Each row below holds a small network's activations on one input, seen along a few directions.
In each table, some parts of the input vary, and every possible input appears once, in random order.
Descriptions start from the smaller parts, as in this example, which fits no table here: line(4) and (point or line(11) or (values(3) and ring(8))).
Shared parts are said once, and a part with two or three values counts as separate values.

Other details of the inputs vary at random and push rows far along two fixed directions, the same in every table; ignore that.

A family of inputs:
r1: -1	13	10	1	-13	-6	7	24	-23	-3	18	-6	-6	3
r2: 15	-5	2	12	10	3	-3	5	-16	1	11	-16	-4	-13
r3: -28	32	16	-18	-18	-27	-17	7	24	-18	-3	43	14	23
r4: -14	22	12	-15	-10	-9	-3	-3	36	-11	-10	22	21	9
r5: 10	-2	-1	6	-6	12	16	6	-16	10	9	-22	-15	1
r6: 0	23	10	11	-11	-23	-2	24	-3	-18	27	12	11	-4
r7: -3	-7	1	-12	6	12	-7	-17	2	9	-16	-2	-9	9
r8: 12	9	8	8	4	-3	-1	8	-5	-3	18	-9	3	-7
r9: -18	33	7	-10	-24	-18	6	-1	47	-19	-2	33	25	13
r10: 5	10	9	-2	-7	5	11	11	-14	4	14	-15	-8	4
r11: -12	-10	-13	-15	3	4	-9	-30	16	3	-22	20	-7	20
r12: 6	-14	-4	0	5	5	14	11	-22	0	12	-13	-4	-3
r13: -3	11	3	7	-16	-7	9	23	-16	-2	14	-4	-5	2
r14: 7	-13	0	-2	7	6	11	14	-27	2	10	-17	-4	-5
r15: 7	-10	-3	0	2	8	17	9	-19	1	11	-15	-3	-5
r16: 0	-20	-12	-12	26	5	-22	-40	13	4	-19	16	-2	7
r17: -2	-28	-17	-3	11	13	-1	-17	4	11	-25	-3	-3	-4
r18: -10	21	6	-7	-3	-18	-18	-14	33	-16	-1	32	17	9
r19: 6	-26	-16	-6	12	21	2	-26	-11	16	-15	-11	-21	7
r20: -12	-6	-12	-3	-5	7	-9	-26	27	9	-33	12	-5	8
r21: 0	-5	9	-7	6	-1	3	18	-21	-2	10	-8	2	-3
r22: -3	11	6	12	-17	-7	15	31	-3	-6	11	-8	9	-12
r23: 11	-8	-5	15	7	-1	-2	5	-14	2	8	-9	-4	-13
r24: 2	14	6	22	-10	-14	-4	23	-1	-7	12	-1	7	-16
r25: 2	-16	-13	0	2	16	3	-19	0	14	-17	-9	-15	5
r26: -4	-24	-16	0	7	13	-7	-17	-3	16	-26	-3	-16	3
r27: 8	-10	1	-1	5	8	14	13	-23	2	9	-19	-3	-7
r28: -13	-10	-15	-11	1	2	-9	-27	18	5	-26	19	-6	16
r29: -17	52	15	3	-28	-38	-10	10	48	-30	14	44	29	9
r30: 0	25	20	8	-6	-20	-10	27	-3	-15	23	6	13	-7
r31: 0	-19	-9	-10	11	12	-5	-17	-12	11	-14	-4	-17	10
r32: -3	12	15	-3	-8	-5	0	24	-23	-2	15	-5	-4	3
r33: -23	33	5	-11	-26	-21	-4	-6	39	-17	-4	39	12	23
r34: -3	-18	-16	-3	5	18	2	-30	30	14	-36	0	3	-2
r35: 1	-15	-9	-18	14	19	2	-38	24	9	-24	1	2	8
r36: 3	0	-1	6	-8	2	17	15	-5	-2	9	-11	4	-7
r37: 8	-22	-9	-11	15	24	1	-27	-11	17	-13	-15	-19	7
r38: -6	-10	-12	-13	4	9	3	-31	29	1	-21	13	5	10
r39: 3	-18	-13	-6	22	7	-21	-40	16	6	-25	12	-2	1
r40: 4	0	-1	18	0	-8	-8	13	-7	-1	4	-2	2	-16
r41: 2	14	12	3	-11	-6	17	30	-12	-9	21	-11	9	-5
r42: 8	-8	8	-3	7	10	10	13	-20	4	7	-22	-1	-8
r43: -16	28	9	-9	-7	-27	-20	-7	33	-22	3	43	21	11
r44: 2	-22	-15	-4	8	14	7	-17	3	8	-16	-4	-2	-1
r45: 10	-7	6	5	16	1	-11	5	-20	2	9	-10	-3	-12
r46: -6	-12	-4	-11	21	-3	-28	-30	17	0	-20	21	4	4
r47: -21	39	11	-11	-27	-19	-5	-2	41	-14	-7	34	14	20
r48: 8	-3	-3	10	-7	11	14	8	-14	12	4	-22	-14	-2
r49: 3	29	21	10	-9	-18	-7	27	1	-13	23	2	14	-8
r50: 12	-3	4	3	0	12	19	13	-14	5	9	-25	-1	-9
r51: 2	-4	-2	17	2	-11	-10	14	-10	-1	5	0	1	-14
r52: 14	-2	-3	20	3	3	3	5	-5	5	8	-15	-2	-14
r53: 1	3	6	-6	-3	1	5	11	-24	1	15	-8	-10	6
r54: 9	-1	9	0	1	13	5	10	-20	11	5	-24	-12	-2
r55: 5	3	8	-4	0	2	15	14	-13	-4	17	-12	4	-2
r56: 10	-11	-4	9	12	-3	-4	4	-19	-1	14	-6	-5	-7
r57: 10	-6	-3	9	-4	11	21	11	-7	7	6	-22	0	-10
r58: -2	18	7	14	-10	-26	-5	27	-4	-16	22	12	10	-6
r59: 1	4	8	-7	0	-3	11	16	-14	-7	17	-5	5	-1
r60: -5	-21	-8	-21	19	15	-9	-33	15	8	-29	7	2	6
r61: 17	0	3	14	7	4	0	5	-11	4	11	-18	-3	-13
r62: 4	-18	-15	-2	18	10	-14	-42	22	6	-21	9	-3	2
r63: -4	9	5	9	-15	-9	12	31	-8	-6	11	-4	9	-11
r64: 9	-21	-16	8	17	12	-9	-29	9	10	-17	-4	-6	-7
r65: 3	-6	4	-5	4	4	4	9	-31	4	13	-12	-14	5
r66: 11	-10	0	9	14	-3	-7	7	-24	0	12	-9	-5	-10
r67: -14	-8	-14	-5	-3	5	-11	-25	22	9	-33	16	-6	9
r68: 0	-5	-3	3	-3	-3	11	17	-12	-3	9	-5	3	-4
r69: 3	-14	-7	-6	7	17	0	-19	-5	13	-15	-11	-16	7
r70: -19	17	7	-19	-7	-18	-4	0	22	-18	1	32	19	15
r71: 5	-4	-3	14	-9	11	10	11	-11	14	-3	-22	-13	-7
r72: 3	18	7	24	-13	-13	-1	24	4	-5	12	-3	8	-17
Description of these inputs: values(3) and line(4) and line(6).
Q: The inputs of r34 and r50 match in every part but the line(6) part. If r40 is changed in the same way as r34 into r50, which row does it become?
A: r39
Q: The inputs of r8 and r72 match in every part but the line(6) part. If r55 is changed in the same way as r8 into r72, which row does it become?
A: r22
Q: Which other rows does r13 become when the line(4) part takes its other values? List them by row number.
A: r25, r28, r48
Q: Which other rows does r46 become when the values(3) part takes its other values? List them by row number.
A: r3, r21
Q: Start at r21 and move only the line(4) part, one step at a time. The first step leads to r60. Which rows follow, in order?
A: r42, r4
Q: Which other rows does r46 become when the line(6) part takes its other values? List them by row number.
A: r16, r51, r56, r58, r66
